A small network was trained on invented records. Each row is its activation on one of them, seen along a few directions.
Here are examples, each followed by its value of one field, KOGIS.
Records without KOGIS are marked none.
Other fields move the rows too, some of them a lot.
In the rows, 500 means zero.
Random noise pushes rows far along 15 fixed directions. That doesn't count. These rows show it; they differ only by the noise:
[589 338 532 653 560 356 461 274 571 351 440 486 849 462 682 576 257 310
 422 499 521 720 686 594 643 561 536 306 603 160 144 508 482]
[608 292 549 620 654 447 487 908 206 554 713 772 759 427 590 396 361 436
 255 284 477 787 710 463 315 530 511 360 499 502 546 528 599]
[741 417 406 346 566 253 606 640 325 491 541 792 283 366 417 512 574 659
 207 431 385 347 578 550 408 638 560 716 540 516 403 307 457]
[436 507 657 560 595 491 654 525 524 402 618 583 576 495 409 451 502 366
 370 438 450 582 312 717 607 538 593 542 475 517 285 497 557]
[525 401 582 747 578 298 476 542 588 481 878 529 470 576 367 803 424 511
 497 460 627 881 177 445 541 405 535 623 565 602 429 382 690]
[283 480 478 522 370 457 483 392 264 198 522 344 219 420 553 436 358 727
 492 419 215 502 282 572 560 304 380 579 657 471 485 526 512]
[375 560 597 321 544 478 389 373 482 393 445 342 160 495 565 710 432 435
 401 370 551 339 691 556 504 575 480 392 456 347 380 489 336]
[660 446 541 673 728 480 602 473 244 449 390 602 571 526 519 465 466 703
 477 455 548 248 379 388 406 613 436 571 597 202 652 522 348]
[371 417 363 502 439 521 541 439 555 409 312 561 608 344 679 353 511 389
 409 570 437 538 545 531 598 478 599 423 507 437 348 609 601]
[345 515 437 620 536 509 466 205 538 275 193 301 520 415 673 381 369 740
 642 670 429 365 286 440 734 457 491 547 594 259 443 671 410]
[463 442 417 365 553 547 579 573 468 467 405 650 622 308 593 287 531 500
 324 499 401 542 535 580 636 642 685 573 492 503 388 530 556]
[725 546 483 559 321 330 317 415 361 604 330 459 629 415 635 506 504 664
 450 531 542 463 563 337 541 379 335 523 520 280 401 483 345]
[486 666 817 496 473 568 501 689 359 569 607 442 645 527 384 279 532 573
 458 389 454 527 266 635 625 397 448 542 374 560 441 545 413]
[511 517 521 566 300 497 498 512 370 545 330 609 788 439 647 271 552 469
 389 441 522 493 344 463 604 297 483 450 470 383 391 541 499]
[443 571 514 706 538 445 557 436 523 470 611 546 519 435 439 468 499 455
 568 640 378 640 478 588 490 547 399 545 502 545 386 634 650]
[510 279 699 418 374 607 526 432 331 517 726 396 705 627 437 449 455 218
 685 349 608 585 613 631 481 557 430 192 567 249 644 486 655]
[645 371 376 380 548 473 601 461 352 317 411 481 591 420 558 369 363 768
 414 438 225 546 575 597 576 528 606 565 719 366 421 322 391]

[193 357 505 500 565 615 355 799 493 506 640 570 575 359 677 437 409 355
 367 372 621 854 468 380 562 490 664 405 402 666 575 677 732]	geg
[276 469 457 521 806 521 456 574 735 319 352 375 495 372 633 400 305 656
 470 649 364 593 484 571 724 598 727 513 426 581 373 697 448]	pifet
[715 300 472 358 527 502 633 410 521 452 625 417 612 624 406 629 452 498
 540 396 464 649 601 629 523 542 651 419 705 351 464 179 501]	lav
[689 549 606 540 382 322 385 401 435 550 520 445 680 639 482 418 301 641
 701 508 445 515 630 527 525 378 325 343 515 358 438 435 400]	pifet
[540 378 661 639 690 512 456 641 466 302 508 184 453 390 533 685 442 462
 239 449 440 600 590 568 458 468 449 465 556 382 312 586 290]	lav
[439 409 321 474 489 667 598 677 535 373 288 391 628 466 646 364 506 682
 353 423 315 641 365 470 554 199 728 472 602 609 495 390 418]	toko
[597 419 398 307 653 453 436 404 611 672 548 629 531 592 475 519 405 638
 822 592 734 437 676 332 554 802 642 452 483 420 771 430 606]	vaz
[595 358 604 549 676 472 389 683 474 460 690 332 634 455 497 553 315 656
 486 461 505 836 572 453 560 530 538 501 593 470 468 480 482]	vod
[594 597 305 643 559 343 583 353 761 580 446 662 420 616 422 611 520 520
 694 736 490 424 620 453 356 522 473 494 478 607 483 460 569]	none
[298 711 358 484 396 584 534 391 516 541 163 728 691 671 727 165 358 610
 689 434 477 360 496 400 523 242 576 224 431 466 538 498 488]	geg
[476 480 439 752 580 452 423 294 578 388 379 352 492 435 580 623 434 554
 589 703 500 466 424 410 536 560 387 583 561 368 496 680 455]	none
[272 437 750 459 557 578 438 764 276 496 627 511 309 426 506 471 580 356
 301 300 660 370 302 496 491 527 479 483 325 511 642 699 537]	non
[299 496 476 480 483 503 570 784 364 313 622 550 161 402 486 495 509 517
 213 317 284 586 447 568 347 269 506 537 512 783 422 473 549]	non
[395 707 517 563 613 533 339 504 378 451 524 319 366 498 590 588 309 822
 518 408 323 684 529 441 516 416 431 544 541 525 498 497 343]	guvo
[488 677 546 474 544 561 403 467 605 612 264 472 599 566 616 469 480 549
 565 502 700 369 598 331 536 424 521 357 385 404 464 535 336]	non
[486 617 424 238 511 648 583 363 571 447 457 456 472 356 489 505 583 475
 377 479 362 588 624 648 649 704 659 667 574 537 304 369 453]	toko
[600 412 498 541 726 419 504 728 671 569 446 690 794 422 513 260 415 579
 495 675 579 534 531 446 609 649 660 541 384 597 469 625 530]	none
[299 735 529 553 636 829 373 480 375 455 419 250 355 300 669 717 586 461
 267 390 502 627 583 372 466 617 427 649 526 483 478 662 323]	fide
[403 291 385 320 358 652 680 273 440 302 376 384 465 534 572 472 522 250
 525 404 355 388 707 706 438 508 559 227 668 262 507 416 546]	geg
[470 484 704 346 307 525 292 426 639 596 416 127 595 605 521 516 520 586
 678 491 769 479 236 416 819 285 567 392 414 348 523 461 394]	guvo
[415 287 602 286 555 286 463 415 586 307 466 369  26 467 457 643 459 340
 456 547 567 110 702 673 498 647 490 335 412 322 392 586 456]	fide
[481 491 690 490 655 468 428 551 598 456 604 341 459 517 468 661 416 405
 415 458 528 589 582 640 576 575 542 432 417 481 340 528 406]	reko
[479 539 505 573 581 659 700 463 395 448 345 525 748 549 522 207 490 603
 588 510 321 423 405 622 539 481 543 435 563 364 529 540 464]	vod
[365 286 464 432 511 348 471 478 670 296 497 511 483 505 630 578 291 398
 377 406 524 653 484 579 660 384 725 336 522 469 269 413 567]	toko
[475 551 441 593 422 646 520 646 588 602 481 329 427 407 442 527 772 454
 521 653 501 575 521 395 359 365 420 520 470 669 572 611 567]	guvo
[691 543 577 526 428 224 380 269 367 603 470 800 727 604 647 618 324 385
 399 303 697 449 592 473 574 539 458 376 467 166 292 351 413]	vaz
[547 363 502 519 681 632 629 295 410 307 508 352 505 614 466 562 355 538
 703 471 480 396 637 519 398 654 460 387 733 236 664 457 444]	reko
[458 459 541 364 388 414 401 697 233 468 570 446 190 351 490 437 552 715
 346 405 406 424 393 466 496 406 415 644 495 552 560 514 487]	vod
[454 347 313 461 715 298 499 425 499 437 652 892 347 506 560 617 268 591
 536 441 659 550 526 328 494 725 666 568 590 489 588 389 726]	reko
[612 510 381 501 571 517 695 333 651 588 416 649 528 675 393 473 569 454
 789 644 613 282 664 453 346 588 520 355 540 406 610 423 587]	fide
[510 218 370 273 579 531 478 677 512 476 459 534 390 436 587 574 518 506
 363 396 673 456 589 339 467 569 723 466 536 493 669 406 519]	pifet
[479 810 373 597 350 403 251 443 249 632 327 618 483 294 756 388 438 676
 432 545 320 549 806 347 433 442 223 522 434 463 381 673 434]	lav
[597 564 560 492 428 683 564 511 217 614 386 625 941 397 578 156 600 540
 435 431 448 473 348 525 650 588 497 608 505 353 570 563 460]	vaz

Which value of KOGIS does each new row have?
[644 427 391 347 537 432 441 588 703 570 610 381 384 573 417 639 431 565
 675 577 509 666 961 431 337 482 531 308 551 608 515 338 530]	guvo
[643 139 550 377 632 284 627 721 612 435 546 563 447 696 337 355 384 630
 672 548 575 231 481 566 459 430 653 282 465 487 666 402 539]	reko
[664 572 496 480 486 228 366 492 560 613 518 756 522 586 552 622 343 455
 432 430 646 498 760 413 428 491 466 401 417 494 327 370 437]	none
[376 593 595 750 598 295 463 483 485 374 665 591 322 553 479 655 316 451
 415 456 387 580 423 614 436 444 375 512 445 589 330 571 513]	none
[474 737 879 407 365 316 418 511 277 555 696 698 533 613 372 255 343 596
 548 294 572 383 251 605 680 403 359 525 352 485 367 459 472]	non
[619 258 479 510 506 457 610 683 635 506 552 529 518 531 414 564 612 283
 447 526 630 507 653 474 310 433 558 327 513 535 493 449 594]	geg
[548 447 687 294 443 380 627 657 591 560 549 694 433 753 330 400 527 374
 519 353 722 196 431 589 461 329 609 275 347 546 474 320 505]	reko
[718 494 397 235 483 557 749 569 470 547 619 639 481 597 302 500 627 655
 439 339 419 551 442 565 465 478 716 654 665 624 520  52 503]	lav
[607 270 538 673 529 503 627 617 317 299 580 382 443 685 466 711 433 455
 346 258 411 493 440 552 223 244 431 352 675 418 598 327 364]	none
[531 627 477 612 531 440 515 713 514 658 353 788 677 552 539 263 535 715
 463 520 589 378 176 330 550 332 580 618 341 669 585 527 461]	none
[515 606 566 661 630 619 612 737 358 571 490 770 787 416 528 250 541 381
 302 452 422 557 560 544 384 593 471 528 418 585 448 655 504]	none
